Each row below holds a small network's activations on one input, seen along a few directions.
In each table, some parts of the input vary, and every possible input appears once, in random order.
Descriptions start from the smaller parts, as in this example, which fits no table here: line(4) and (point or ring(9) or (values(3) and ring(5))).
Shared parts are said once, and a part with two or three values counts as separate values.
In the rows, 128 means zero.

Other details of the inputs shift rows strongly along two fixed directions, in all tables alike. That doesn't count.

A family of inputs:
r1: [ 87  47 165  52 107 113 147 169 178 138 157 130  73 147]
r2: [158 144  58 235 155 188 143  37  92 130 112 128 170 101]
r3: [ 94  98 127  70 102 121 148 181 178 144 130 133 108 197]
r4: [141  60 114 240  96 190  92  92  97 143  81 137  88 120]
r5: [118 102 173 109  83 115 120 191 129 143 114 179  79 131]
r6: [176 134  98 223 209 168 108  55 148 177 100  99 113  76]
r7: [105  85 153  82  32 111 171 201 145 119 157 174  79 141]
r8: [162 142  60 246 148 202 134  46 104 118 104 153 126 109]
r9: [146 209 152  92 194  76  82  89 122  88 141  84 205 121]
r10: [132 176 139  82 129 106 155 148 139  95 156 141 144 137]
r11: [155 142  62 205 188 180 152  66 127 163  97 128 150 169]
r12: [136 188 132  90 150  84 109  90 108  80 159  58 188 120]
r13: [117 115 162  57  58  98 142 207 134 137 143 182  72 133]
r14: [161 212 160  42 233  46 102  95 183 119 178  46 205  88]
r15: [154  81 101 159 160 159 177 100 144 141 118 144  75 135]
r16: [125 201 130 112 208  70 106 133 134 169 150  92 186 132]
r17: [142 199  94 134 169 115 133  72 107  71 154  67 193 111]
r18: [131  77 152  83 115 118 164 177 161 176 134 151  45 132]
r19: [123  70 160 105  58 116 117 203 126 145 123 168  74 121]
r20: [136  50 127 238  94 202  82 100 104 142  75 166  66 129]
r21: [122  30  93 186 144 203 159  97 146 140 108 149  57 141]
r22: [152 150 138  81 135  87 108 154 109 125 143 108 171 101]
r23: [141 137  85 235 159 199  88  36  91 105  99 100 136 115]
r24: [161 115  90 247 160 181  96  40  83 135  82 103 166 100]
r25: [ 79  83 163 128 117  95 105 185 174 175 121 149 104 156]
r26: [156 223 119  45 170  66 127 120 108 111 175  97 221  91]
r27: [125 165 136  79 118 108 164 147 133 111 156 139 166 132]
r28: [ 96 107 159  67  99  99 151 209 149 197 147 165  87 183]
r29: [128 173 124 106 134 122 132 127 127  72 154 100 144 131]
r30: [102  65 111 194  63 179 154 126 120 125 105 146  92 134]
r31: [108 201 104  51 217  55 107  95 164 107 150  60 225 150]
r32: [ 80  85 174  99  62 124 136 182 134 118 118 134 110 150]
r33: [109 105 154  99  69 132 148 186 116 157 126 183  94 127]
r34: [ 87  91 178  56  53  86 136 189 136 107 141 113 114 146]
r35: [114  77  87 249 102 240 134  96 113 124  86 158  71 135]
r36: [154 169 142  93 141  86  99 139 115 113 131 129 148 108]
r37: [123 197 142  85 166  98 103  99 120  79 151  80 181 133]
r38: [ 89  99 159  80  56 119 164 193 141 110 137 144 107 155]
r39: [108 103 181  64  69 100 127 226 131 144 124 162 101 131]
r40: [142 197 142  89 189  72  98 102 111  94 138  69 222 115]
r41: [165 165  72 179 157 154 123  68  89 136 121 136 151  83]
r42: [135 105 103 210 107 195 131 108 107 156  81 193  70 111]
Each input here is: ring(6) and (values(2) or ring(5)).
Question: The inputs of r32 and r39 match in every part but the ring(6) part. If r37 is changed in the same way as r32 into r39, which row does it become?
Answer: r5
Question: The inputs of r40 and r27 match in every part but the ring(6) part. If r9 is changed in the same way as r40 into r27, which row does it become?
Answer: r10
Question: Start at r30 and move only the ring(6) part, one step at a time. The first step leads to r34. Which rows follow, in order?
Answer: r24, r22, r26, r2
Question: Which other rows agree with r18 in the ring(6) part? List them by row number.
Answer: r13, r26, r28, r33, r41, r42
